Here are a small network's activations along a few directions, averaged over the inputs that share one value of a field.
Related values have similar rows: they may be neighbours, one step apart, or belong to one group.
In the rows, zero is written as 500.
Random noise pushes rows far along 12 fixed directions. That doesn't count. These rows show it; they differ only by the noise:
[576 497 455 683 539 556 612 441 458 461 397 494 490 538 437 482 515 439
 548 495 547 405 450 444 510 427 452]
[665 586 442 603 376 449 590 547 520 555 468 515 475 436 637 319 364 547
 608 608 577 488 502 356 569 364 424]
[572 406 537 694 546 509 512 513 357 490 421 565 438 435 364 508 457 489
 478 587 648 422 520 452 510 450 435]
[521 574 592 345 625 540 522 479 554 530 697 944 310 474 660 605 398 625
 550 599 235 434 468 529 409 685 525]
[442 580 477 492 514 230 476 472 442 436 436 485 614 451 501 424 505 337
 480 525 400 406 551 384 509 571 668]
[476 493 428 501 426 524 568 509 557 478 449 412 514 556 511 533 479 528
 516 521 485 483 524 532 533 517 518]
[537 682 389 562 471 376 528 456 611 519 484 665 806 443 519 353 489 367
 428 529 316 511 394 307 548 422 526]
[506 511 481 575 505 392 527 438 496 402 376 462 580 466 458 467 485 282
 513 436 467 402 425 507 499 462 507]
[380 401 475 663 318 589 479 690 630 609 565 540 555 539 448 773 449 543
 454 527 579 475 523 658 463 535 306]
[544 497 479 433 646 533 541 338 531 389 422 561 618 484 392 400 601 264
 492 330 270 518 395 570 475 470 574]
[410 561 697 561 602 264 280 573 374 577 580 714 481 416 488 504 499 369
 541 500 546 393 495 444 334 513 445]
[444 644 563 531 509 391 497 453 436 405 393 415 427 570 534 537 486 478
 662 473 510 325 513 479 415 492 523]
[609 587 535 463 595 480 294 427 447 355 558 476 477 407 503 457 566 620
 572 346 685 643 383 444 403 559 508]
[564 685 499 321 584 389 431 340 469 312 430 384 525 477 553 328 559 501
 625 366 430 554 457 430 458 517 669]


P, 10 values:
p8: [528 515 520 635 426 509 559 540 474 490 382 515 413 501 574 532 294 503
 548 634 636 353 399 492 541 349 341]
p2: [493 569 563 389 452 523 445 500 542 457 574 567 432 433 496 630 465 676
 522 518 407 498 572 535 459 593 474]
p5: [547 460 470 578 562 578 705 404 465 477 441 487 587 519 431 467 613 302
 445 443 276 458 544 497 561 454 604]
p4: [400 322 389 573 453 458 563 566 623 689 559 398 485 657 651 471 516 382
 397 558 704 509 328 400 571 481 405]
p7: [506 569 464 562 457 490 563 563 453 524 515 587 514 425 502 553 455 586
 471 611 386 456 701 455 564 582 591]
p9: [348 523 526 616 585 225 382 577 429 696 571 461 562 609 600 380 624 296
 521 479 677 420 461 285 422 475 478]
p10: [616 461 557 620 529 585 784 462 360 546 441 521 171 567 660 482 410 483
 635 596 481 277 588 497 546 442 472]
p3: [519 645 559 389 613 501 451 373 436 322 464 502 614 431 394 505 642 317
 567 220 196 518 549 656 397 563 688]
p6: [628 386 492 480 619 552 484 504 523 541 779 713 492 355 523 505 607 417
 391 380 423 639 435 494 497 629 498]
p1: [615 359 500 734 455 556 762 539 550 657 511 706 445 467 501 496 351 320
 418 670 469 301 426 452 649 327 287]
The values of P form a ring.
- A walk along P starts at p7 and steps to its neighbour p3. Put p8, p9, p10, p1 in the order it reaches them. => p10, p1, p9, p8
- Fewest steps between p4 and p6? => 3

G, 10 values:
g9: [810 694 339 335 225 564 592 528 755 367 567 373 678 317 751 240 353 550
 576 356 394 784 380 532 680 311 496]
g3: [403 607 527 546 399 452 280 764 455 746 721 608 693 502 403 520 577 792
 447 660 512 677 803 437 430 548 538]
g7: [575 410 438 479 573 475 478 439 551 461 604 733 450 423 490 625 425 617
 351 599 524 543 345 400 487 708 492]
g2: [490 561 633 583 677 283 248 424  29 339 391 313 393 394 180 418 641 643
 509 591 840 474 734 199 470 553 698]
g10: [468 720 654 477 755 574 656 464 420 780 644 792 227 735 787 377 595 549
 735 554 255 291 562 336 370 434 543]
g5: [699 479 372 469 354 534 706 459 679 412 503 351 426 442 693 420 455 462
 627 388 453 531 435 483 585 476 475]
g1: [340 553 630 342 579 342 389 297 405 215 376 529 460 448 510 728 333 541
 302 626 607 367 217 435 533 629 557]
g8: [360 452 503 338 723 807 557 336 427 584 337 234 390 793 415 412 701 573
 515 416 450 515 590 698 527 410 601]
g4: [396 333 533 491 738 464 436 448 660 477 638 953 458 510 560 731 432 291
 347 488 413 372 115 582 366 726 367]
g6: [326 465 391 295 470 701 493 479 708 509 544 527 540 725 584 666 478 745
 373 638 502 613 402 569 516 661 523]
The values of G form a ring.
- A walk along G starts at g5 and steps to its neighbour g2. Put g9, g3, g7, g1 in the order it reaches them. => g7, g3, g9, g1
- Fewest steps between g4 and g10? => 4
